A small network was shown many inputs. Here are its activations along a few directions, one row for each input.
Each table varies a few parts of the input and shows all the possible inputs, shuffled.
Descriptions start from the smaller parts, as in this example, which fits no table here: ring(8) and (point or line(11) or (values(3) and line(6))).
Shared parts are said once, and a part with two or three values counts as separate values.

Other details of the inputs shift rows strongly along two fixed directions, in all tables alike. That doesn't count.

Table:
x1:  19   0   1 -41  -4  13 -10 -27  10  14  18
x2:  17 -37 -17 -71 -42 -72  33 -74  23  47  43
x3: -59   5  25  88 -11 -40  36  45 -30 -29  20
x4: -22 -16 -19  81 -58   1  24  23 -16  23  76
x5:  38 -11   3 -84   3   4   4 -38  29  34  16
x6:  33 -15 -21 -14   4   1   5  16   0   3  13
x7: -20  22 -14  63  -4  25  -1  68 -15 -14   4
x8:  -5   8   5   5 -20  32  -9 -16   4  12   7
x9:  17  -7  -2  -9  -1   8 -14 -39  22  30  11
x10:  32 -39 -22 -65 -47 -48  44 -41  32  71  69
x11:  34  -7 -45  -4 -47  52  -1  35  -3  48  51
x12:  16 -11 -16   2 -24  40  12  52  -6  35  21
x13: -40  24  57  39  56 -29  -4   9 -16 -70 -55
x14:  6  0 22 -9 10 25  2 19  3 12 11
x15:  49 -10 -10 -34  -9  17 -12 -20  24  40  44
x16:   2 -12 -23  23  -3   2  -9  -6  -7  -2  -8
x17:  14 -17  -2   9  14   0   5  33 -11  -9  -5
x18: -39  27  14 104  -2  56 -18  49 -34 -42  15
x19:   6  16 -31  68 -33  72   5  96 -22  17  51
x20:  19 -32 -27 -35 -17  12  -2 -24  -6   7   2
x21: -35  16  33  44  32 -18 -17 -25 -16 -67 -42
x22: -31  35  32 106  27  34  -8  77 -17 -17   7
x23: -16  -5   7 -16  14 -24   6   7   1  -9 -43
x24: -37  32   2  89  29  -3  -3  61 -34 -58 -26
x25:  24 -16 -21 -41  -2   6   9   5  -3   5   7
x26: -12  -2   5 -24  33 -60  -6 -41 -18 -67 -62
x27: -21  -5  21 -25  46 -62   7 -24  -7 -40 -76
x28:  48 -16  -7 -36 -26  49   0  20  45 100  59
x29: -26  10  -3  19  13 -10  -6  10 -36 -60 -31
x30:   0   2 -14  -6  15 -30  -8 -17  -7 -19 -27
x31:  5 21 12 15 20  5 -5  8 14  7  8
x32: -11 -18  16 -58  31 -43  12 -26 -12 -37 -62
x33: -37  28  32 -24  29 -48 -15 -55   9 -41 -61
x34:  19 -12 -44  42 -54  75  -3  49 -13  42  53
x35: -41  35  35 -11  21 -29  -9 -40  -9 -53 -56
x36: -18   2  -4 -46  13 -53  -6 -47   2 -30 -60
x37: -15  39   5  86  -8  60 -10  78   1  13  41
x38:  14   5  10 -49  19 -31 -12 -61  25  10 -17
x39:  27  -6  11 -48 -13  29   7   0  26  57  21
x40:   7  -7   3 -41 -10  -1 -13 -57  32  30  -7
x41:  11  13  11 -43  -3  10   5 -17  20  20   2
x42:  54 -41 -46  -7 -33  38  -6   6   6  46  50
x43: -28  30  40  30  47 -25  -6   1 -10 -66 -38
x44:   5 -27 -17 -71  -6 -38  -4 -72  19   7 -45
Each input here is: line(4) and (point or (values(2) and ring(5))).
Question: Changing only the line(4) part turns x4 into x10. The same change can be made to x20. Which row results?
Answer: x25
Question: Changing only the line(4) part turns x8 into x39. The same change can be made to x18. Which row results?
Answer: x14
Question: A walk changes only the line(4) part. It starts at x34 and steps to x11. List the rest of the walk in order.
Answer: x19, x12
Question: Which other rows does x33 become when the line(4) part takes its other values? List them by row number.
Answer: x28, x37, x40

Table:
x45: -25   8   6  16  11 -21 -10 -23  -5 -32 -28
x46:  47  -1  11 -90  39  19 -17 -55  39  15 -42
x47:  14 -17   1 -31   8 -28   2 -40   5   2  -2
x48:   3  -3 -24  21 -24  41  -1  42  -3  26  26
x49:  30 -32 -12 -58  -3 -27   7 -41   7  13  -6
x50: -21   9  17  -2   5 -17  -4 -26  10  -8 -16
x51: -18   4   4  17  14 -25   4   2 -22 -55 -23
x52:   7 -11  16 -50   4 -27  15 -29  10  10 -12
x53:   1  -3 -11  36 -10  31   8  54 -21   8  27
x54:  -3  -4 -12  33  -4  17   7  49  -9  11  13
x55:  28 -19  -5 -34 -15   3  14   2  26  54  25
x56:  17  27  11  37  28  67 -39  70  -5  -1   6
x57: -20   5   8  -7  16 -24  12   5 -18 -41 -26
x58:  27 -20  -7 -57   2 -29   5 -49  16   9  11
x59:   3  -4 -11 -19   4 -29  -1 -24  -1 -13 -28
x60: -21   8  -4  13  -8  18  -3  14 -20 -16 -12
x61: -12  14  14  35   2   4   4  19  -5 -13  26
x62:  -6   0  21 -46  12 -36  16 -28   7 -17 -21
x63:  36 -18 -28 -24 -34  33  -9 -21  15  51  47
x64: -28  22  14  49  -9  23  -9  13 -12 -14  11
x65: -24   8  23  26  19 -26   3  -2   2 -16 -14
x66:  -8   2 -19  53 -17  28  -9  36 -14  -7  12
x67:  4 -7 -6 23  4 -7 -2  5  3  6 11
x68:  24   0 -13 -13 -24  21   7  17  17  51  34
x69:  49 -35 -38 -15 -28  21   5  15  17  60  47
x70:  20  -5 -10 -16 -36  43   2   9  11  48  39
x71: -20   4  -2  14  -3  -3  -9 -12 -20 -37 -27
x72: -21  14   9  29  -9  16   1  25  -1  -2  -1
x73: -12  12   1  14  12 -24  -6 -16  -5 -21 -18
x74: -31  12  34  15  25 -35   4 -19 -10 -38 -26
x75: -26  22  20  14  16 -29  -1 -16   0 -22 -22
x76: -14  12  -8  18   2   1   3  26 -13  -9 -12
Question: Describe the family of inputs behind these rows.
Answer: values(2) or (ring(5) and line(6))
Question: Which other rows does x75 become when the line(6) part takes its other values? List them by row number.
Answer: x50, x61, x64, x65, x74

Table:
x77: -33  21   8  76  10  -4   7  46 -33 -51  -8
x78:  46 -40 -19 -88 -13 -32   4 -59  26  46   8
x79: -26   5  15 -22  19 -54   1 -58 -14 -57 -50
x80:  27 -12 -43  20 -43  48   8  63  -4  52  68
x81:  45  -7  -2 -96   6   6 -14 -59  50  58 -12
x82:  37 -27 -12 -87 -19 -23   6 -75  34  39  21
x83: -43  20  15  81   9   1  -5  26 -26 -46   0
x84: -32  10  25 -28  29 -69   9 -39  -2 -46 -46
x85: -27  42  19  71  34  28 -27  41 -11 -45 -28
x86: -30  44  36  78  22  59 -16  69 -20 -30  -4
x87:  20   2 -20  28 -41  46   9  53   9  66  80
x88:  48 -13 -29 -61  -5  33 -17 -12  27  45  -3
x89: -22  -7  18 -19  32 -64  10 -41 -10 -46 -58
x90: -27  -2  15 -19  25 -57   1 -54 -14 -51 -53
x91:  23  -9 -18  34 -44  48   0  42  11  67  73
x92: -28  -3  10 -30  18 -59  15 -35 -11 -51 -64
x93:  37 -22 -14 -46 -18  -8  15 -20  28  45  36
x94:  32 -10 -30   2 -26  23   7  34   1  44  58
x95: -34  -7   8 -25  17 -52   3 -49 -15 -51 -61
x96:  30 -23 -40  27 -46  49  -1  52  -2  54  62
x97: -39  15  17  83  16  -6   4  40 -23 -42  -6
x98:  35 -39 -30 -49 -22  -2  15 -13  15  47  18
x99: -44  23  26  23   5 -25   1 -26 -12 -43 -27
x100:  46  -7 -22   3 -19  92 -12  65   3  49  48
x101:  32 -34  -3 -85 -11 -30  17 -61  38  59   8
x102:  52   4 -33  21 -14  81 -24  51  13  55  51
x103: -37  21  11 104   0  14  -7  60 -27 -34  15
x104: -41   7  31 -18  19 -54   4 -59  -2 -38 -51
x105: -43  33  16 102  -5  20   8  65 -25 -28  14
x106:  36 -35 -28 -95 -28 -18   8 -67  22  36   6
x107: -26  36  37  58  38  35 -18  49 -18 -50 -21
x108: -10  13  37 -42  55 -24 -12 -32  -7 -56 -73
Question: Changing only one part turns x87 into x84. The same change can be made to x104. Which row results?
Answer: x83
Question: Describe the family of inputs behind these rows.
Answer: line(4) and (values(2) or line(6))
Question: Which other rows does x107 become when the values(2) part takes its other values? List them by row number.
Answer: x85
Question: Which other rows does x103 become when the line(4) part takes its other values? List them by row number.
Answer: x78, x91, x96
Question: Which other rows does x90 become when the line(6) part takes its other values? List them by row number.
Answer: x77, x78, x79, x89, x94
